Each row below holds a small network's activations on one input, seen along a few directions.
Each table varies a few parts of the input and shows all the possible inputs, shuffled.
A made-up example of a description, with smaller parts first: values(3) and (point or line(11) or (line(4) and ring(5))).
Shared parts are said once, and a part with two or three values counts as separate values.
(in the rows, 128 means zero)

Other details of the inputs vary at random and push rows far along three fixed directions, the same in every table; ignore that.

Rows:
x1: [ 96 150 153  84  83 157 112 113 151 135 130 135  94]
x2: [ 93 118 153 152 127 152 152 119 116 117 130 150 116]
x3: [119  87 129  96  54 110 116 130 162 113 129 128 191]
x4: [106 139 159  91  85 155 129  94 148 141 142 145  86]
x5: [205 171  87 143 174 104  94 156 115 145 136  82 122]
x6: [124 111 142 185 151 143 143 147 102 110 112 142 146]
x7: [149 145  72 188 223  98  95 116 120 133  69 155  92]
x8: [109 100 143  70  50 111 154  83 154 138 146 129 149]
x9: [ 71 138 159 125 142 168 159 119 128 116 145 169  87]
x10: [160  68 103 171 112  92 146 138 110 131 132 114 207]
x11: [148 173 123 119 148 135 111 137 129 134 132 110  97]
x12: [110  47 115 211 184  88 109 154 121 124  40 168 122]
x13: [134 108 129 168 149 138 122 152 125 111 117 125 159]
x14: [144 179 122  62 104 123  90 119 150 147 141 102  94]
x15: [143 169 115 115 167 123 140 126 111 148 148 115  95]
x16: [121 113 133 190 158 151 127 168 115  93 108 142 144]
x17: [126  78 133  95  47 108 146 107 146 123 125 127 182]
x18: [ 80 130 154 117 121 158 144 112 137 112 144 158  94]
x19: [ 95 133 157 163 143 171 130 145 124 112 106 146 108]
x20: [158 140 104  32  87  83 138  87 156 162 174  97 138]
x21: [179 133  96 129 127  93 103 154 122 134 126  89 176]
x22: [111 122 142 137 111 151 129 136 131 114 111 134 124]
x23: [ 84 114 147 148 142 161 165 129 108 120 124 153 115]
x24: [150 201 113  41 124 111 128  93 141 167 172 102  64]
x25: [147  68 113 133  96  87 149 123 128 127 137 112 211]
x26: [141  73 114 130  82  99 117 145 140 121 119 111 220]
x27: [ 81 123 161 144 117 166 124 142 126 112 106 148 129]
x28: [211 142  83 118 158  77 105 140 121 141 147  78 166]
x29: [125 185 130 119 174 154 129 119 112 151 154 133  52]
x30: [ 87 135 167 115 112 162 138 111 135 122 123 152 100]
x31: [102 122 155 150 136 157 136 133 126 102 125 158 118]
x32: [189 182  89 155 209 109 114 148  87 140 143  90 100]
Each input here is: values(2) or (line(5) and line(6)).
- Change only the line(6) part in x22. List by row number the other rows that result. => x5, x11, x13, x16, x19
- Change only the line(6) part in x9. List by row number the other rows that result. => x15, x20, x23, x24, x29

Rows:
x33: [147  62  77 141 119  73 130 130 140 139  98 126 224]
x34: [119 172 129 121  87 162  67 165 156 120 114 127  99]
x35: [201  92  66 188 159  70 127 139 112 138  89 110 194]
x36: [136 149 142 141 161 138 128 134 122 143 126 123  63]
x37: [188 113  99  93  96  59 124 135 120 159 145  80 181]
x38: [111 120 132 169 172 164 142 166  97 119 129 136 150]
x39: [161 188 136  47 102 121 123  99 152 168 162  98  52]
x40: [134 154 117 188 203 139 109 124 112 116 105 163  89]
x41: [130 123 142 198 164 171 153 154  90 117 118 135 121]
x42: [231 135  82 182 202  75 113 176  92 128 154  88 170]
x43: [107 124 146  92  96 115 128 113 132 151 130 124 100]
x44: [159  60 103 100  78  53 142 134 152 117 133 106 212]
x45: [132 180 125  32 130 111 107 111 158 169 163 105  60]
x46: [ 93  76 145 181 123 151 150 121 123 118  94 159 119]
x47: [126 127 144 192 172 168 140 151  93  98 142 148 132]
x48: [183 105  74  89 110  49 119 120 149 129 133  95 178]
x49: [119 138 148  64  88 118 120  88 163 136 160 136  82]
x50: [ 96 102 189 136  79 172  82 148 158  90  70 134 152]
x51: [ 80 132 144  93  90 164 147 109 145 132 149 134 146]
x52: [132 174 133 150 147 170 139 119 112 132 140 116  94]
x53: [107 162 125  60  92 111 111  74 153 164 114 137  82]
x54: [108 130 128 177 176 137 120 139  92 131  99 139  98]
x55: [123 144 108 119 171 124 113 132 129 144 127 124  96]
x56: [169 232  87 104 220 108  88 119 133 137 124 120  41]
x57: [176 127 103  83  84  83 128 118 118 156 151  84 176]
x58: [ 78 108 162 103  84 161 163 120 138  94 137 156 141]
x59: [ 89  99 155 152  84 166 158 108 131  98 146 155 172]
x60: [104 142 142 206 172 172 140 151  74 118 116 131 139]
x61: [ 90  68 146 148  99 134 139 105 142 106 119 168 139]
x62: [132 166 137 133 180 138 127 156 116 110 139 129  90]
x63: [ 65 100 162 112  61 162 169 106 149  92 136 154 170]
x64: [ 69  94 167 107  95 156 152 132 143 128 134 155 135]
- Describe the family of inputs behind these rows. => values(2) or (ring(5) and line(6))
- Change only the line(6) part in x51. List by row number the other rows that result. => x33, x38, x45, x55, x64

Rows:
x65: [174 132 101 131 160  97  96 168 128 111 126 106 140]
x66: [129 100 130  98  67 119 108 121 169 114 130 131 143]
x67: [ 89  72 139 222 140 152 161 128  82 120  76 159 158]
x68: [118 108 122  88  78 111 116 117 176 117 126 138 160]
x69: [108  96 109  69  91  87 151  94 156 142 136 140 153]
x70: [100 149 158 116 141 160 105 155 127 139 118 138  78]
x71: [188 163 100 140 141 110 132 150 108 110 170  98 151]
x72: [105 161 158 122 138 155 104 145 141 124 132 129  69]
x73: [174 124  94 125 168  82 129 148 105 163 140 104 128]
x74: [176 134 104 142 143 112  90 165 122 150 126 101 141]
x75: [104 200 163 109 122 184 141 130 114 120 173 131  53]
x76: [169 130  85 151 158  97 124 122 101 154 122  96 138]
x77: [126  94 142 107  49 124 115 121 151 143 113 122 162]
x78: [ 78  90 153 204 158 175 158 146  93  90 135 158 199]
x79: [ 87  57 150 214 153 146 164 158 101 126 105 166 154]
x80: [129 101 106  88  89 105 136  85 163 134 141 150 138]
x81: [112 102 115  94  69 120 112 111 169 129 119 136 168]
x82: [104 160 153 121 140 155 102 138 153 111 129 142  71]
x83: [103 169 133 126 142 146 133  81 127 140 111 154  71]
x84: [186 126  94 143 160  91 120 138 115 147 148 101 120]
x85: [117 104 160  88  70 135 143  98 143 110 179 130 169]
x86: [121 100 145  86  74 105 121 124 159 106 117 128 152]
x87: [190 145 114 156 137 103  97 151 114 131 111  89 141]
x88: [180 132 102 139 168  83 126 142 118 148 150  96 121]
x89: [ 89  50 153 204 156 140 167 162  95 103 107 163 148]
x90: [ 92 145 127 119 144 153 131 105 124 150 132 145  67]
x91: [181 155  97 127 160 127 144 156 102 144 150  68 160]
x92: [185 141 109 155 144 107  94 156 118 128 121  87 139]
x93: [184 141 116 153 130 109  95 150 110 151 104  98 149]
x94: [157 135  94 127 162 101  99 168 113 137 119  93 150]
x95: [123 106 113  81  95  92 144  89 167 134 144 145 143]
x96: [158 126  84 124 175  83 130 141 103 154 133 101 135]
x97: [190 145  86 148 164  87 122 106 117 136 118 120 138]
x98: [ 86  68 142 199 168 135 169 142 103  88  90 180 163]
x99: [156 140 105 129 159  99 104 160 109 135 109  90 155]
x100: [112  95 162  83  50 135 149 106 134 142 174 121 183]
x101: [ 88 164 136 107 156 155 107 138 139 122 114 146  85]
x102: [184 141  81 147 171  92 118 112 122 134 128 117 135]
x103: [ 97 162 120 117 159 151 128  96 138 142 133 158  63]
x104: [ 92 171 134  98 169 133 140 103 128 134 124 149  66]
x105: [ 90 168 128 110 166 139 134 100 144 141 136 153  66]
x106: [104  68 154 226 134 154 161 139  84 128  82 163 152]
x107: [113  95 136 109  46 122 121 106 142 135  95 122 175]
x108: [180 134 109 128 170  77 131 140 105 140 138  95 122]
x109: [118 183 172 109 144 192 150 132 123 127 157 114  58]
x110: [101 213 140 100 136 180 138 114 128 109 169 152  64]
x111: [ 96  54 143 218 145 156 157 154  97 127 103 169 150]
x112: [176 144  84 141 159 109  88 149 138 120 123 117 145]
x113: [102  75 153 220 133 162 125 159 118  78  84 157 162]
x114: [100 154 167 117 138 157 111 148 122 136 110 135  82]
x115: [179 133 102 129 176  75 129 134 114 125 133 110 126]
x116: [159 133  93 126 174  80 134 134  99 150 123  97 139]
x117: [110 162 141 104 171 138 129 119 130 125 143 150  38]
x118: [106 156 157 114 144 154 105 153 131 120 127 131  67]
x119: [116 101 167  89  62 136 147 107 133 122 181 118 171]
x120: [100 163 127 124 149 150 130  86 132 139 122 151  70]
x121: [130 115 133  76  72 139 166 105 158 115 151 123 171]
x122: [119  96 140  95  63 114 117 135 159 145 126 122 160]
x123: [195 152 109 130 151 125 142 160 107 150 154  74 152]
x124: [157 147  99 126 165  95 105 152 122 126 109 104 157]
x125: [144 103 138 106  68 101 146  88 137 144 127 121 132]
x126: [119 114 130  76  68 138 168 104 156 127 146 114 180]
x127: [173 132  81 120 181  78 128 134 122 133 137 123 135]
x128: [106  87 117  84  74  94 151  95 152 153 138 125 156]
x129: [170 172  85 132 140 117 136 153  92 138 163  84 158]
x130: [178 148  91 149 154 110  90 139 132 118 113 110 148]
x131: [115 163 161 134 122 164 104 118 140 110 106 143  73]
x132: [107 159 153 107 160 138 137 120 114 156 129 137  55]
x133: [114 111 143  82  74 135 144  92 145 113 175 138 182]
x134: [137  98 120  95  88 103 134  95 158 131 146 136 125]
x135: [103 125 119  74  37 127 163  99 151 123 161 133 179]
x136: [107 108 121  90  78 110 118 116 172 130 121 130 170]
x137: [ 85  73 140 196 154 155 131 174 119  78  86 174 171]
x138: [116 153 146 130 138 155 129 108 117 157 128 139  57]
x139: [144 105 132 105  75  98 142  80 148 130 125 134 133]
x140: [122 163 144 129 155 150 125  98 131 125 134 144  45]
x141: [ 83 156 146 120 137 160 108 138 137 134 118 132  88]
x142: [103 196 155 106 113 181 144 132 112 139 168 134  66]
x143: [ 92  58 147 215 158 139 161 151 115  93 108 172 152]
x144: [ 88 147 141 124 125 170 103 132 134 133 116 138  87]
x145: [ 90 148 147 131 117 169 106 122 129 130 105 132  95]
x146: [134 110 149  85  68 139 163 112 156 112 155 115 157]
x147: [110 172 146 129 128 165 103 110 142 113  99 154  84]
x148: [ 92  90 143 219 136 163 129 145 110  96  64 163 176]
x149: [139  99 132 104  76 104 141  93 142 141 138 118 129]
x150: [130  99 135  99  63 119 111 129 159 127 133 118 144]
x151: [ 86  84 138 217 141 165 127 150 115  93  74 161 175]
x152: [106 162 166 115 143 151 110 145 126 117 119 128  70]
x153: [169 145 100 125 162  96 102 153 126 113 113 111 151]
x154: [166 158 107 135 171 121 120 142  88 142 173  80 166]
- Changing only one part turns x110 into x142. The same change can be made to x137. Which row results? => x70
- Changing only one part turns x136 into x72. The same change can be made to x81. Which row results? => x150
- Describe the family of inputs behind these rows. => ring(6) and (values(3) or (values(2) and line(6)))
- Change only the values(3) part in x110. List by row number the other rows that result. => x121, x133
- Change only the ring(6) part in x108. List by row number the other rows that result. => x98, x104, x115, x116, x132
- Change only the values(3) part in x119. List by row number the other rows that result. => x75, x109
- Change only the values(2) part in x86. List by row number the other rows that result. => x115
- Change only the values(2) part in x80. List by row number the other rows that result. => x112
